Each row below holds a small network's activations on one input, seen along a few directions.
In each table, some parts of the input vary, and every possible input appears once, in random order.
Descriptions start from the smaller parts, as in this example, which fits no table here: one of 6 places along a line, together with either a single point or one of 9 places around a ring or (one of 2 separate values, together with one of 5 places around a ring).
Shared parts are said once, and a part with two or three values counts as separate values.

A family of inputs:
x1: [ 14  -1  -9   9  41   9  29   6   3 -12   0 -41]
x2: [  4 -11   8  -6  23   6  10  -3   5 -11  -9 -16]
x3: [-14   6   3   2 -51 -10 -26   1  -1  23   6  41]
x4: [ 17  30 -27  31 -25  -4  34  51 -10  12  26   7]
x5: [  7 -13   5  -5  31   8   3 -15   6  -9  -4 -22]
x6: [  2  11  -7   5  -3  -8   0   9  -7 -12   4   2]
x7: [ 11  11 -15  13  27   3  32  20  -2 -14   3 -27]
x8: [-10   4   0  -6  -8  -8 -13  -4  -7  -6  -3  12]
x9: [  2  -1   0   0  17   1   5  -3   1 -12  -2  -9]
x10: [-19  -1   8 -14 -19 -10 -32 -20  -1  -4 -11  19]
x11: [ -7 -18  15 -17  18   8  -4 -16   6  -5 -16  -6]
x12: [ -5  11  -5   9 -40  -8  -7  16  -8  20  15  35]
x13: [ -5 -20  12 -16  27   9 -11 -28   6  -4 -12 -13]
x14: [-13 -25  18 -24  17   8 -29 -43  11  -2 -21  -6]
x15: [  0  -1   3   0 -22  -2 -10   0  -1  19  11  18]
x16: [-11  -8   7 -11  11   2  -8 -16   1  -6  -9   0]
x17: [ 12   6  -3  10 -18  -1   4  11  -1  13  17   9]
x18: [ 14   1  -8   8  32   7  36  20   2 -13  -3 -35]
x19: [ 12  23 -23  18   8  -5  26  32  -9 -13  10 -15]
x20: [-19 -13  14 -19   1   0 -26 -31   6  -4 -18   8]
x21: [  8  18 -13  19 -35  -8   7  29  -9  13  22  26]
x22: [ -7  -5   8  -6 -31  -7 -28 -13   4  23   1  25]
x23: [-15 -23  22 -24   7   6 -22 -31  11  -3 -25   1]
x24: [ 21  18 -16  23  -8   4  30  30  -5  10  19 -11]
What is each input in this table made of? -> one of 4 places along a line, together with one of 6 places along a line
The inputs of x17 and x5 match in every part but the place on the line of 6. If x22 is changed in the same way as x17 into x5, which row does it become? -> x14
Which other rows does x21 become when the place on the line of 4 takes its other values? List them by row number. -> x3, x4, x12
Which other rows does x23 become when the place on the line of 4 takes its other values? List them by row number. -> x2, x11, x18

A family of inputs:
x25: [ -4  -5   9  -4 -23  -2  -5   7   2  15  -1  20]
x26: [ -4 -13   7 -16  36   0 -18 -33   1 -22 -10 -18]
x27: [  4  25 -23  16  15  -8  32  37 -15 -29   7  -8]
x28: [ -1  21 -19  10  11  -7  14  13  -4 -18  -7 -23]
x29: [  7  -9   5  -2  18   7  20  11   4  -5  -7 -17]
x30: [  3 -10   8  -7  22   7   5 -11   5 -13 -10 -17]
x31: [ 53  23 -29  52 -23  10  56  60  -4  45  58  -9]
x32: [ -6 -34  23 -22  34  19  -7 -37  17   5 -22 -22]
x33: [ -6  28 -17  12 -27 -15   8  33 -19  -9  13  28]
x34: [-13 -11  11 -18  -6  -7 -42 -36  -2  -2  -3  19]
x35: [-16 -31  28 -23  -8  10 -32 -40  15  24 -15  14]
x36: [-10  23 -15   9 -30 -14 -11  10  -6   2   0  13]
x37: [ -7  -8  13  -8 -20  -1 -20 -14   3   7  -3  20]
What is each input in this table made of? -> either a single point or (one of 2 separate values, together with one of 6 places along a line)
Which other rows does x30 become when the choice among 2 separate values takes its other values? List them by row number. -> x37

A family of inputs:
x38: [-10  -6   4 -11  14  -1 -13 -18  -2 -12  -7   0]
x39: [ -4 -18  13 -13  17   8  -6 -18   6   0  -8  -5]
x40: [-20 -31  30 -32   9   7 -29 -39  11  -4 -28   7]
x41: [-26 -19  21 -30   7  -4 -37 -38   5 -16 -27  11]
x42: [  5  11  -9  14 -20   1  18  27  -2  14  10   9]
x43: [ 31  27 -25  38 -19   0  45  56 -10  15  37   0]
x44: [  8   0  -4   6  17   6  21  10   3  -5  -2 -21]
x45: [ 26  39 -34  38 -23 -11  37  58 -18   4  37   4]
x46: [ -4 -26  19 -17   5   7 -27 -38  13  14 -10  -2]
x47: [  3  12 -12   7  14  -3  13  10  -4 -16  -2 -16]
x48: [  1  23 -17  15 -23 -10  11  29  -9   3  10  11]
x49: [-10 -14  13 -15   2   1 -32 -39   6   2  -9   3]
What is each input in this table made of? -> one of 2 separate values, together with one of 6 places along a line
The inputs of x42 and x39 match in every part but the place on the line of 6. If x48 is changed in the same way as x42 into x39, which row does it become? -> x38
Which other rows does x43 become when the choice among 2 separate values takes its other values? List them by row number. -> x45
Which other rows does x49 become when the choice among 2 separate values takes its other values? List them by row number. -> x46

A family of inputs:
x50: [-13  -4   6 -10  -2  -1 -15 -15  -1  -5  -8  11]
x51: [ 14  34 -30  31 -28 -10  24  45 -12  12  27   7]
x52: [-15  -7  10 -16  -1  -5 -17 -12   0 -11 -15  11]
x53: [-11  -9   7 -15  18  -1  -9 -15   2 -15 -17  -8]
x54: [ -4 -14  11 -11  10   6  -9 -20  10   0 -14 -12]
x55: [ -8 -12  13 -11  -8   2 -16 -17   7   5 -11   7]
x56: [ 20  30 -26  28  -6  -8  29  40 -14 -10  24  -6]
x57: [ -9  -6   4  -9  17   2  -8 -18   2 -10 -11  -7]
x58: [ -2 -16  14 -10  -5   4 -18 -20   5  12   1  10]
x59: [ 25  20 -20  31 -10   4  50  55  -6  14  26  -5]
x60: [  3 -18  11  -9  14   8 -11 -23   8   7  -2  -8]
What is each input in this table made of? -> either one of 3 separate values or (one of 2 separate values, together with one of 4 places along a line)

A family of inputs:
x61: [  9  40 -31  23 -29 -13  15  46 -16  -4  16  10]
x62: [ -9  -1   3 -14   4 -12 -28 -22  -8 -17  -6   8]
x63: [ -6 -10   6  -6   2   6   8  -2   6  -4 -15   0]
x64: [  0 -14   5  -7  20   6  -4 -11  10   5 -11 -19]
x65: [  2 -18  20  -9 -10   7  -2  -2   7  14  -1   6]
x66: [-10  -4   5  -7   1  -6 -27 -26  -6  -9  -5   7]
x67: [-11  -1   9 -14  -2  -9  -5   4  -4 -18 -12  10]
x68: [-16  -7   3  -9  -6   0 -13 -13   1   7  -4  14]
x69: [-11  -9   7  -9  -5   2 -15 -12   5  15  -2  17]
x70: [  7 -12  12  -7   6  11 -13 -27  12   9   0 -10]
x71: [  0 -14   8 -10   1   0 -29 -26   2   5   1  10]
x72: [ 26  11 -16  24  12   2  35  33  -4   6  25 -10]
x73: [ -8 -13  11  -8  -6  -1  -3  -1   3  -3  -7   8]
x74: [ -3  -6   3  -6  10   0 -14 -26   8  -7  -5  -7]
x75: [-19   5   2 -14  -2  -9 -14  -8  -5  -8  -9  16]
x76: [ -4 -11   1  -7  18   3  -1 -12   7  -3 -13 -21]
x77: [  4 -16  14  -6  -2  16   9  -3   9  13 -10  -2]
x78: [ -5 -11   4  -9   0  -3 -27 -27  -2  -2  -1   7]
x79: [ -7 -12  12 -10 -10   9 -11 -15   5  23   2  12]
x80: [-21   1   5  -7  -5  -2 -13 -11  -3   0  -7  14]
x81: [  5 -16   9  -8  14  12   0 -14  10  14  -8 -22]
x82: [  5 -17  13 -11  -4   7 -25 -29   2  14   4   5]
x83: [ 13  28 -27  29 -33 -10  20  39  -8  11  22   8]
x84: [-10  -2   6  -5   4   5   7   0   1 -11 -18   0]
x85: [ -8   0   4  -4  12  -2 -15 -25   4 -14  -8  -7]
x86: [ -9  -4   2  -5  20   1  -1 -11   2 -10 -16 -21]
x87: [ 18  25 -21  29 -31 -10  18  40  -4  20  25  10]
x88: [  2 -10   7  -6  11   4 -17 -25  12   0  -3  -6]
x89: [ -3 -16  15  -8  -4   1  -6   1   8   5  -5  10]
x90: [ 15  25 -25  17  13  -2  32  38 -15 -19  19 -11]
x91: [ 32   9  -9  24   6   6  39  28  -5  15  28 -13]
x92: [-13  -5  12  -7  -4  -3  -4   1  -1 -10 -10   8]
x93: [ 14  21 -22  25  11   2  34  34 -12 -11  21 -13]
x94: [ -1 -13  10  -5   4   9   5   0   9   4 -14   2]
x95: [ -7   4   3 -10  13  -8 -16 -21   1 -22  -9  -6]
x96: [ 21  14 -22  23  10   1  36  32  -9  -3  24 -12]
x97: [  7  35 -27  30 -31 -10  18  42 -13   3  19   8]
x98: [ -9   0   0 -12  21  -5  -3  -8  -1 -17 -17 -19]
x99: [ -9   2   3 -12   6  -1   5   4  -1 -19 -20   2]
x100: [ 21  23 -14  28 -36  -6  24  35  -4  29  30   7]
The inputs of x92 and x65 match in every part but one. If x84 is changed in the same way as x92 into x65, which row does it become? -> x77
The inputs of x68 and x80 match in every part but one. If x76 is changed in the same way as x68 into x80, which row does it become? -> x86
What is each input in this table made of? -> one of 5 places along a line, together with either one of 2 separate values or one of 6 places around a ring
Which other rows agree with x94 in the place on the line of 5? List them by row number. -> x64, x69, x71, x72, x87, x88, x89
Which other rows does x62 become when the place on the line of 5 takes its other values? List them by row number. -> x66, x71, x78, x82
Which other rows agree with x98 in the place on the line of 5? List them by row number. -> x61, x62, x67, x75, x90, x95, x99

A family of inputs:
x101: [ 12 -24  13  -8  18  12 -19 -41  15  15  -2 -25]
x102: [ -4 -30  26 -22  -4   7 -17 -19  13  17 -13   7]
x103: [ 32  18 -22  31  -5   1  18  18   1  16  29 -18]
x104: [ -7  21 -14   0   1 -18 -25 -17  -9 -22  -1  -7]
x105: [-11 -27  24 -16 -14  15 -20 -28  17  33 -15  10]
x106: [ 14   9  -7  15 -27  -6  19  41  -5  19  18  13]
x107: [ 17  17 -20  20  28   7  55  44  -4 -16   2 -35]
x108: [  4 -28  15 -14  24  13 -16 -35   8  12   3  -6]
x109: [ 22  12 -18  22   0   1  21  23  -9  15  34  -1]
x110: [-20  17 -13  -8  35 -10  12   8 -11 -55 -29 -21]
x111: [ 20  11  -6  22 -21   6  29  33  -4  13  24   9]
x112: [-15  14 -11  -6   7 -16 -22 -13 -16 -24   3  12]
x113: [  1 -29  27 -14   4  16  -7 -25  14  10  -7   5]
x114: [-16  12   1  -6 -13 -12 -14  -4 -11 -27  -8  23]
x115: [ -2 -26  15 -16  53  15  19 -14  13 -17 -27 -39]
x116: [-31  12  -2  -7 -30 -13 -25  -5  -4  -3 -14  29]
x117: [  7  12 -10  19 -37   2  17  28   1  36  16  16]
x118: [-22   9   0 -12 -20 -21 -24   5 -10 -20 -13  27]
What is each input in this table made of? -> one of 3 separate values, together with either a single point or one of 5 places along a line
A walk changes only the place on the line of 5. It starts at x101 and steps to x108. List the rest of the walk in order. -> x113, x102, x105
Which other rows does x115 become when the choice among 3 separate values takes its other values? List them by row number. -> x107, x110
